A small network was shown many inputs. Here are its activations along a few directions, one row for each input.
Each table varies a few parts of the input and shows all the possible inputs, shuffled.
A made-up example of a description, with smaller parts first: one of 2 separate values, together with either a single point or one of 11 places along a line or (one of 4 places along a line, together with one of 5 places around a ring).
Shared parts are said once, and a part with two or three values counts as separate values.

Other details of the inputs shift rows strongly along three fixed directions, in all tables alike. That doesn't count.

Table:
x1: 2  -10  -29  16  7  -35  11  17  3  -7  -2  -16
x2: -18  2  -3  1  -4  14  -34  2  19  -26  28  1
x3: 4  -3  -33  4  9  -30  21  22  2  -9  -5  -8
x4: 17  -21  -7  -15  -26  -7  -19  -14  24  -4  -5  -27
x5: -10  -29  -41  20  17  -15  6  24  3  8  -16  -11
x6: 11  5  -16  17  25  -44  39  10  -24  23  -20  4
x7: 26  -17  2  -18  -26  3  -15  -12  18  4  -7  -28
x8: 15  -9  8  -10  -27  -8  23  -10  -13  15  -19  -9
x9: -4  17  31  0  13  26  4  -7  -20  6  12  25
x10: 28  -5  14  -13  -25  -3  20  -19  -8  23  -27  -10
x11: -27  22  -27  16  37  -10  -2  31  5  -27  22  17
x12: -33  -9  -13  1  7  32  -29  14  28  -10  6  6
x13: -1  -18  -13  -10  -27  17  -32  1  41  -38  18  -30
x14: -18  24  29  1  2  20  5  -7  -21  6  6  27
x15: 24  -9  13  -10  -23  -12  9  -28  -9  31  -23  -11
x16: -5  23  37  -9  8  30  8  -16  -15  10  2  27
x17: -7  15  39  -4  5  22  -4  -19  -24  13  7  29
x18: 18  0  -15  18  22  -34  41  14  -32  14  -19  5
x19: -13  11  -22  19  46  -5  -10  35  -2  -27  31  15
x20: 12  -16  1  -15  -37  -6  -16  -20  23  2  -12  -31
x21: -1  22  37  -9  11  29  5  -14  -16  13  6  27
x22: -21  4  8  -2  -11  17  -31  -3  17  -21  20  -2
Description of these inputs: one of 2 separate values, together with either a single point or one of 10 places around a ring.
Which other rows agree with x7 in the choice among 2 separate values? List them by row number.
> x3, x4, x6, x10, x11, x12, x15, x16, x20, x21
Which other rows does x4 become when the choice among 2 separate values takes its other values? List them by row number.
> x17

Table:
x23: -4  -15  -22  2  -7  -10  -15  6  18  -11  3  -16
x24: 3  3  30  -15  -33  12  20  -24  -16  28  -25  6
x25: 8  -3  25  -11  -20  9  4  -25  -13  30  -21  4
x26: 7  19  -8  19  37  -32  29  16  -28  3  2  15
x27: 10  -11  -31  10  22  -29  18  15  -1  10  -17  -10
x28: 3  6  -6  12  31  -14  28  10  -28  22  -13  19
x29: 13  4  22  -11  -18  8  0  -19  0  2  -1  -4
x30: -23  40  22  5  35  19  -2  12  -19  -16  33  46
x31: 23  -23  -26  -7  -29  -21  -14  2  35  -24  4  -45
x32: 10  -4  -15  16  28  -25  33  15  -31  20  -17  9
x33: 11  -29  -30  -5  -21  -7  -15  5  35  -11  -7  -38
x34: 11  -22  -20  -5  -16  -14  -6  -2  17  4  -13  -24
x35: 5  -13  4  -4  -22  1  -7  -15  8  10  -11  -15
x36: -10  5  25  -4  -4  30  -6  -8  -10  4  4  17
x37: 10  -8  -18  18  20  -35  29  7  -24  21  -19  -2
x38: -3  4  29  -5  -8  18  4  -17  -20  21  -7  15
x39: 10  -19  -33  10  7  -22  8  16  8  -1  -10  -20
x40: -21  14  -14  1  5  9  -36  18  35  -51  41  -5
x41: -9  -12  -1  -4  -19  16  -25  -3  23  -14  9  -15
x42: 10  3  -19  10  20  -26  15  10  -4  -11  4  -4
x43: -17  9  13  -5  -15  18  0  -4  7  -4  -1  6
x44: -12  1  8  0  0  9  -8  -3  -3  2  5  8
x45: 13  8  37  -20  -24  18  0  -27  -8  9  -2  5
x46: 5  7  3  -6  -7  -3  -7  0  5  -13  12  -3
x47: 3  -5  -12  7  14  -9  11  10  -9  8  -6  4
x48: -1  -3  3  -10  -4  11  -6  -5  8  7  -6  0
x49: -16  11  17  6  14  23  -2  3  -12  -1  9  21
x50: 6  11  31  -19  -29  18  -12  -23  1  0  6  0
x51: -12  2  4  0  0  12  -15  -2  10  -3  4  4
x52: -31  14  -13  12  31  12  -21  22  16  -24  25  18
x53: -29  10  -11  13  29  19  -17  26  10  -29  28  17
x54: 28  -7  5  -10  -16  -16  16  -17  -9  12  -14  -13
Changing only one part turns x23 into x35. The same change can be made to x48. Which row results?
> x27
What is each input in this table made of?
> one of 2 separate values, together with either a single point or one of 5 places along a line or one of 10 places around a ring
Which other rows does x25 become when the choice among 2 separate values takes its other values? List them by row number.
> x51
Which other rows does x54 become when the choice among 2 separate values takes its other values? List them by row number.
> x42
